Each row below holds a small network's activations on one input, seen along a few directions.
In each table, some parts of the input vary, and every possible input appears once, in random order.
A made-up example of a description, with smaller parts first: values(3) and (point or ring(11) or (line(6) and ring(8))).
Shared parts are said once, and a part with two or three values counts as separate values.

Other details of the inputs vary at random and push rows far along two fixed directions, the same in every table; ignore that.

Rows:
r1: [-28 -23 -56  -4  14  -4   6   1 -16  -9  14]
r2: [  1 -19   3   2  -2 -19  15 -13  -7  -3  32]
r3: [ -1 -17  -1  -4   4 -17  12  -9  -6   9  20]
r4: [ 31  17  37  -7 -10 -12  18  -5  -6  -1  31]
r5: [ 22  32  34  -6  -5  31   6  -5   0 -17  -6]
r6: [ -7 -40 -22   5   7 -23  16 -13 -19   9  36]
r7: [-10  -5  -6   3  17  23   3  -6  -7 -11  -4]
r8: [-16 -35 -29   8  11  -9 -16   1  -4   5  -4]
r9: [  8  33  45 -20   2  12 -18  12  26   6 -39]
r10: [ -5  -7   0  -5  12  -3 -21   7   6   8 -24]
r11: [13 12 17 -4 -8  0 -1  3  6  8  2]
r12: [-27  -7 -45   4   8 -10   7  -4 -15 -16  -1]
r13: [ 10  13  16  -6 -10  -2   8   1   7  12   9]
r14: [-12  -3  -4   9  13  21   1 -12 -12 -11 -10]
r15: [ 21  16  50  -9 -14 -18  31 -17   4 -14  43]
r16: [  6  15  34 -11  -9  -5  13  -7  13   1  12]
r17: [-12   3 -38   5  -6  -5   9  -3 -18 -12   5]
r18: [-15 -24 -34   2  16  13   8  -5 -11  -8  11]
r19: [ 10  29   4  10  -2  19   0  -6   2 -15 -33]
r20: [ -6 -13 -25   7  11   5 -37  17   3  15 -32]
r21: [-16 -25 -36  10  -4  -5   6  -3  -3  24  20]
r22: [ -6   9  -7  11   5   6  17 -17  -3 -20  -8]
r23: [ 23  35  61 -21  -4   0   2   2  17  -5 -10]
r24: [-11 -13  -3   2  -2  -5   1  -5   9   2   8]
r25: [-11 -13 -30  18   6  24  -5  -9 -17   2 -14]
r26: [ -3  24 -14   7  -1  12 -10   2  -2 -14 -37]
r27: [  7 -10  -3   4  -9 -15  17  -9  -8   9  36]
r28: [ 26  38  62 -23   3   6 -20  12  16  -5 -37]
r29: [ -5   2 -21  17   4  24 -12  -6  -8  -3 -36]
r30: [ 17  21  27  -3  -4   7 -25  14  12  -3 -23]
r31: [ -1 -18   4   4  -6 -21  20 -15  -4  -5  41]
r32: [-27 -35 -42   7  16  -1 -28   8   4  15 -27]
r33: [ 17  14  25   0 -16  -7  17  -7   3  -1  30]
r34: [ -7 -36 -35  13   0 -18  11  -8 -17  16  36]
r35: [ 29  39  53  -8 -14   4  -8   7  16  -9  -7]
r36: [ -7 -14  -7  -3   7  -5  -9   1   5   9 -10]
r37: [ 11 -15  -2  11  -8 -17  17 -10 -12  -1  45]
r38: [  2  -4 -12   4  11   7 -39  18   4  11 -37]
r39: [-18 -14 -19   1  13  10 -42  15  15   8 -48]
r40: [ 17  42  41 -15  -7  16 -18  16  23  11 -35]
r41: [ 10  31  44 -14  -1   9 -17   9  25  -4 -31]
r42: [-10 -38 -27   6  12 -16  -2  -5 -13   9  12]
r43: [-18 -11 -35  -7  20  18 -12  11  -2 -10 -19]
r44: [ 32  48  58 -17  -9   8 -15  14  16   3 -27]
r45: [ 16  14  40  11 -31 -10  49  15 -11  -6  24]
r46: [ 22  20  37  -1 -21  -7  20  -9   6  -7  36]
r47: [ -5   1 -10   4   1   9 -22  12  13  14 -20]
r48: [ 24  14  50 -11 -10 -19  29 -15  -1 -12  40]
r49: [ 11  14  43  -7 -19 -16  43 -22   7  -9  56]
r50: [-29 -34 -44   4  17   2 -28   9   6  22 -31]
r51: [-27 -13  -5   7  15  14 -31  48   9   4 -96]
r52: [ -2 -11 -13   5  -7  -7  12  -5  -2  15  25]
r53: [-21 -28 -36  22   7   0  27 -27 -23  -9  24]
r54: [-18 -31 -42  15  -2  -3  -5   1   0  16  12]
r55: [ -4  17  -1   4  -4  -7  26 -17  -8 -27  11]
r56: [ 14  18  32   1 -26 -10  34 -15   5  -4  53]
r57: [  7   9   4  -5   2   7 -19  13   9  16 -25]
r58: [ -7 -15 -15  10 -14 -11  23 -11  -3  13  45]
r59: [ -6 -20  -3  -2  -4 -20  31 -18  -4  10  43]
r60: [-30  -8 -52  -5  15  -2 -15  10  -9 -12 -24]
r61: [ 15  16  35 -11   6   4 -26  11   9  -7 -31]
r62: [ 24  31  36 -12   0   9 -26  18  10   7 -35]
r63: [-22  -2 -56  -5   9  12 -32  21  -6  -4 -46]
r64: [ -2  23 -18 -16   6  21 -28  25   4 -12 -43]
r65: [  6   1 -13  -8  -6   9  21  -3 -11 -14  30]
r66: [  8 -22 -12   8  -3 -19  17  -9 -17   9  41]
r67: [  9  15   0  -7   5  30  -7   8   0 -11 -14]
r68: [ -3 -28  -7   7   2 -18  10 -12 -11  -4  31]
r69: [  2 -12 -10   8  -6 -11   8  -5  -6   8  27]
r70: [-16  -7  -6   1   5   5 -18   6  17   6 -19]
Each input here is: values(2) and (point or ring(10) or (line(4) and line(6))).
The inputs of r51 and r45 match in every part but the values(2) part. If r23 is changed in the same way as r51 into r45, which row does it become? -> r57
The inputs of r41 and r47 match in every part but the values(2) part. If r42 is changed in the same way as r41 into r47, which row does it become? -> r66
Start at r26 and move only the ring(10) part, one step at a time. The first step leads to r17. Which rows follow, in order? -> r63, r64, r65, r67, r5, r25, r29, r19
Change only the line(6) part in r69. List by row number the other rows that result. -> r20, r33, r38, r47, r58

Rows:
r71: [-25 -38 -62  11  12   1 -29  20  -2  28 -25]
r72: [-12   3 -15 -11  18  17 -27  16   4  -6 -43]
r73: [ -5  -3   8   7  -5 -10  31 -10  -9 -18  19]
r74: [  1   3  -5  -8   1   0  20 -11  -9 -13  29]
r75: [  8   9  25 -11   3  -9 -17   0  12   2  -9]
r76: [-24 -45 -61  13   3 -17  -3   5 -12  23  16]
r77: [-21  -9 -38  13  12  18 -18   2  -2   4 -41]
r78: [ -1   5  -6  -6  -1  -5 -21  16   7   9 -19]
r79: [  8 -19  12   2  -3 -16  22 -16  -1   7  42]
r80: [  7  18  27 -13  12   8 -46  18  23   6 -54]
r81: [ -1 -10   8  -4  -7 -21  52 -23 -18 -21  63]
r82: [ 73  90 118 -19 -21  19  10   1   5 -38  -8]
r83: [ -2   2  12   1  13  25 -50  23  20  22 -66]
r84: [-18  -7 -37  -3  12   3 -51  28   9  18 -56]
r85: [14  6 33 -8 -2 -9  1 -5 10  2 10]
r86: [ 28  45  77 -16 -19  -9  44 -13   1 -38  29]
r87: [-22 -67 -48  22   4 -21  24 -20 -18  26  55]
r88: [-16 -21 -26  17  -3 -10  31 -17 -16  -7  25]
r89: [  8  25  19  -6   0  21 -40  32  21  13 -60]
r90: [ -6  -6 -24   3  -3   1  23 -18 -13 -10  40]
r91: [-11  -9 -35  14  -2   6  15 -16 -13  -3  17]
r92: [  3  27  -3  -3   1  25 -20   5   8 -12 -29]
r93: [ 14   1  21   6 -27 -16  48 -14  -9   5  66]
Describe the family of inputs behind these rows. -> point or ring(10) or (values(2) and line(6))
Change only the values(2) part in r78. List by row number the other rows that result. -> r80

Rows:
r94: [ 46  29  37  -5 -24 -11  38 -34 -10 -12  68]
r95: [-61 -18 -82   6  31  34  -9  -5 -14 -33 -57]
r96: [ 22  -1  45  -3  -4 -12  16  -6  -3  -6  12]
r97: [ -5  43  16  -3  24  53  -9  -6  -1 -60 -61]
r98: [  6  22  44 -15 -11 -17   8  16  15  -7  -7]
r99: [  4 -39 -33  28 -13  -7  40 -25 -26  15  63]
r100: [ 19  19   3  -2  -7  13 -12  20  -3  13  -5]
r101: [ -6 -40 -20   2  20  -6 -10   3 -10  13   1]
r102: [-28 -15  -8   5  21   7 -41  23  22  16 -81]
r103: [-16 -49 -39  13   5 -27   3   7 -20  14  14]
r104: [ -3  16  32 -25   8   0 -22   7  26  -7 -22]
r105: [-42 -57 -80   2  14 -36  -6  -4  -9  15  26]
r106: [-16 -48 -43   2  26  -5 -37   6  -8  13 -14]
r107: [ 20   0  11 -11  -5 -37  19 -13 -12 -10  51]
r108: [ -2  -1  16 -15   1 -31  26 -28   6 -10  49]
r109: [ 27  29  61  -3 -13 -13  -3  21   6  -9 -29]
r110: [ 17  19  69 -12   5   7  -6  -1  17  -6 -31]
r111: [ 45 104  76 -25 -13  26  20   9 -11 -75 -35]
r112: [ -9 -32  20  21   1 -25  43 -28 -13   1  47]
r113: [ 12  25  20  -5   3  29 -30   1  17   4 -23]
r114: [ -4  10   5  14 -13  12   5   1  12  11 -21]
r115: [  8 -17   1  10  -9   3  44 -31 -10  10  70]
r116: [ 21  59  34 -20 -18   5 -14  10  22 -10  -8]
r117: [  8   8  40 -19  14   8 -24  -1  18  -7 -22]
r118: [  8  27  23  10 -30  -5  29   6   6   2  14]
r119: [ -2 -24   4  -1   9 -32  31 -41  -9  -7  70]
r120: [ 20   0  31  13 -26  -6  63 -43 -14  -2  82]
r121: [ 33  33  53 -19   8  -7 -19  -3  12 -18 -10]
r122: [ 24  39  22 -10 -13  17 -31  23   5   0 -19]
r123: [-15  -1 -14  23  12  39 -53  18  14  25 -87]
r124: [-33 -40 -81  12   1   1  -2  15  -7  30  10]
r125: [  4  39  11 -14 -11  16 -28  24  22   1 -24]
r126: [-21 -22 -58   5   2  -1  -9 -11   2  16   7]
r127: [ 17  25  71 -21  14  13 -11   3  18  -4 -22]
r128: [ 19  13  31 -18   6  -2 -25  27   7   1 -31]
r129: [ 11 -15 -18   7  -9  -1  14 -17 -16   8  49]
r130: [ 35  11  32   0 -20  -1  47 -22 -16   1  73]
r131: [-23 -51 -69  44   6   6 -11  -1 -21  29  -7]
r132: [-42 -53 -69  -1  13 -25 -15  11  -5  15  11]
r133: [-18 -21 -38   6   3  14  -2   2   5  21   2]
r134: [ -1   6 -22  21  -4  15 -32  30   1  21 -53]
r135: [-11 -14  17  -6   0 -15  15  -4   9   2   4]
r136: [ -12   13  -49    9   43   55  -52   24   -8  -40 -113]
r137: [ -1  11   5   3 -11  16   1   1  14  10 -16]
r138: [-27  10 -39  -1 -14 -16  79 -32 -41 -53  62]
r139: [ 40  23  20  -4 -33 -25  48 -29 -19 -11  86]
r140: [ -1   7 -24  11   4  26 -54  38   8  22 -76]
r141: [-33 -30 -33  10   9 -16 -19  27   7  16 -43]
r142: [-16 -31 -45  18 -25 -23  50 -13 -16  14  67]
r143: [ 33  75  79 -27 -20  22  -4   4  31 -14  -7]
r144: [-13 -41 -17  21  12 -13  -5   0 -13  13 -12]
r145: [  5  11  34 -24  -8 -18  20   8   9  -3  21]
r146: [-18 -41 -49  -1  16 -15 -36  19 -13  13 -10]
r147: [-23 -42 -70  16  12   5 -17 -19 -10  22   9]
r148: [ -3  13  38 -23  12   3 -13  12  23   0 -26]
The inputs of r148 and r127 match in every part but one. If r135 is changed in the same way as r148 into r127, which row does it become? -> r110
The inputs of r122 and r125 match in every part but one. If r109 is changed in the same way as r122 into r125, which row does it become? -> r141
Describe the family of inputs behind these rows. -> ring(5) and (point or (values(2) and line(5)))
Start at r131 and move only the ring(5) part, one step at a time. The first step leads to r123. Which rows follow, in order? -> r114, r118, r134
Change only the values(2) part in r131. List by row number the other rows that result. -> r144
Change only the values(2) part in r122. List by row number the other rows that result. -> r146
Change only the line(5) part in r106. List by row number the other rows that result. -> r96, r101, r121, r144
